A small network was trained on made-up records. Each row is its average activation on records with the value named, seen along a few directions.
Related values have similar rows: they may be neighbours, one step apart, or belong to one group.
In the rows, 500 means zero.
Strong random noise was added to every row along 2 fixed directions; ignore it. To show where, here is one row again and again, with new noise each time:
[517 596 503 505 484 613 473 615 432 398 339 548 449 667 667]
[473 567 587 536 489 579 521 522 433 529 477 582 499 517 620]
[587 502 554 373 493 681 539 524 386 633 477 555 581 412 517]
[580 544 506 404 488 671 499 588 400 506 380 540 519 552 584]


Values of F:
f8: [164 719 697 917 503 315 543 450 556 385 544 664 364 698 843]
f7: [384 430 487 427 464 381 571 545 381 461 572 545 368 424 531]
f10: [280 518 481 784 483 181 449 479 645 292 380 478 344 697 718]
f2: [321 562 555 704 395 466 481 445 657 517 596 579 520 491 416]
f6: [425 651 641 857 604 344 448 327 603 504 677 520 462 488 533]
f4: [239 438 541 685 489 204 553 411 527 466 633 598 380 422 625]
f3: [518 420 464 537 540 287 447 480 597 339 453 379 384 600 525]
f9: [414 566 508 717 554 460 525 386 622 560 588 545 550 477 577]
f5: [379 545 535 632 401 488 484 502 641 523 708 514 607 460 225]
f1: [525 359 636 485 607 288 542 267 539 623 840 351 498 278 279]
The values of F form a tree with 2 forks.
List every value one step from f1, in the order listed. -> f3
List every value one step from f7, in the order listed. -> f4
List every value one step from f5, in the order listed. -> f2
List every value one step from f6, in the order listed. -> f9
